Each row below holds a small network's activations on one input, seen along a few directions.
Each table varies a few parts of the input and shows all the possible inputs, shuffled.
Descriptions start from the smaller parts, as in this example, which fits no table here: one of 2 separate values, together with either a single point or one of 9 places around a ring or (one of 4 places along a line, together with one of 5 places around a ring).
Shared parts are said once, and a part with two or three values counts as separate values.
In the rows, 128 means zero.

Other details of the inputs shift rows strongly along three fixed directions, in all tables alike. That doesn't count.

Rows:
R1: [100  97 118 116 189 138 117 203 106 166  94  52 108  99]
R2: [ 95 118  77 201 104 116 123  94  74 101 165 180 122  57]
R3: [ 97  96 112 102 211 154 119 209  95 175  76  80 107 112]
R4: [132 150  83 115 124 215 129  55 176 179  87  94 136 158]
R5: [156 158 132 130 118 135 150  92 158 111 118 125 128 146]
R6: [173 141 176 114 123  70 148 155 159  93 139 133 146 164]
R7: [126 144  90 116 122 196 137  55 170 166 103  98 124 147]
R8: [148 128 200 104 111  90 130 138 139 109 159 127 138 164]
R9: [135 133 133 129  95 133 128 113 144 126 148 132 142 142]
R10: [129 125  55 212 109  80 142 106  88  77 163 215 133  46]
R11: [139 147  81 110 114 197 125  53 180 169 108  87 119 146]
R12: [135 130 140 134  94 121 128 114 138 119 156 141 140 137]
R13: [ 97 118  84 207  97 105 122  88  70  88 177 190 124  46]
R14: [160 129 195  79 124  99 119 146 137 113 152 149 138 174]
R15: [125 144  93 122 130 195 134  39 172 162 104  77 113 137]
R16: [ 95  98 113 111 203 141 116 215  84 166  88 101 114 102]
R17: [110 103 103  91 203 154 102 224 101 179  80  82 119 111]
R18: [130 146  85 127 106 198 133  62 186 173 108  68 125 150]
R19: [144 124 214 101 125  71 133 132 114  87 169 166 132 154]
R20: [100 113  70 191 109 119 123  95  77 109 165 191 122  54]
R21: [137 142  88 118 117 177 124  56 167 160 118  92 114 135]
R22: [137 128 210 101 108  89 132 136 140 100 145 137 135 176]
R23: [139 126 213 109  99  76 128 153 123  90 156 169 145 173]
R24: [ 95 121  73 209  76 108 117 118  74 103 166 212 140  61]
R25: [126 137 141 127 114 141 134  84 140 124 133 122 127 148]
R26: [127 138 140 124 112 145 135  87 140 126 130 124 128 150]
R27: [146 128 206  87 128  98 135 128 133 106 148 148 134 172]
R28: [141 137 205  92 119 101 133 139 128 109 141 148 146 181]
R29: [137 140 131 125  97 142 125 114 151 137 141 131 149 152]
R30: [125 135  56 210 108  97 144  99 103  88 148 187 131  63]
R31: [171 141 196  97 137  82 148 147 138  87 139 154 133 158]
R32: [110 113 108 133 191 118 131 227 104 140  76  88 104  92]
R33: [ 84  95 119 129 175 122 117 222  84 149  96 101 112  97]
R34: [153 134 196  98 105 100 122 158 139 114 152 148 160 179]
R35: [163 148 184 111 122  74 151 141 167  93 123 132 139 176]
R36: [123 135 144 132 105 135 129  85 151 123 130 111 125 141]
R37: [139 149  79 108 113 198 125  56 180 171 108  90 122 147]
R38: [162 153 121 130 113 138 144 116 170 126 121 109 131 144]
R39: [118 146  87 140 100 187 123  82 161 160  98 111 140 147]
R40: [181 144 187  94 129  73 135 154 141  86 147 155 131 151]
R41: [140 126  45 199 109  84 130 115  98  86 158 198 128  45]
R42: [155 125 199  86 126  83 123 130 129 103 158 134 127 151]
R43: [ 92  99 123 123 187 127 114 223  68 149  93 113 125 101]
R44: [111 110  63 193  96 100 110 109  68 101 183 205 123  40]
R45: [100  96 108 117 186 148 113 226 103 172  91  73 117 111]
R46: [120 149  88 129 112 199 137  53 166 161 100  90 125 149]
R47: [ 83  95 120 120 187 134 117 221  94 158  82  78 105 105]
R48: [116 146  98 139 102 180 132  56 173 154 107  88 118 143]
R49: [141 129 208  99 120  94 133 143 120 100 147 153 141 176]
R50: [105  95 111 107 196 123 102 235  77 158 105 112 116  91]
Each input here is: one of 5 places around a ring, together with either one of 2 separate values or one of 8 places along a line.
Question: Changing only the place on the ring of 5 turns R1 into R42. The same change can be made to R45. Which row results?
Answer: R14
Question: Changing only the place on the ring of 5 turns R9 into R46. The same change can be made to R8. Which row results?
Answer: R2
Question: Which other rows does R7 become when the place on the line of 8 takes its other values? List them by row number.
Answer: R3, R4, R15, R16, R19, R20, R27
Question: Which other rows does R31 become when the choice among 2 separate values takes its other values? List them by row number.
Answer: R10
Question: Which other rows does R23 become when the place on the line of 8 takes its other values? List them by row number.
Answer: R22, R24, R33, R36, R39, R47, R48
Question: Which other rows does R35 become when the place on the ring of 5 takes its other values? List them by row number.
Answer: R6, R10, R30, R41
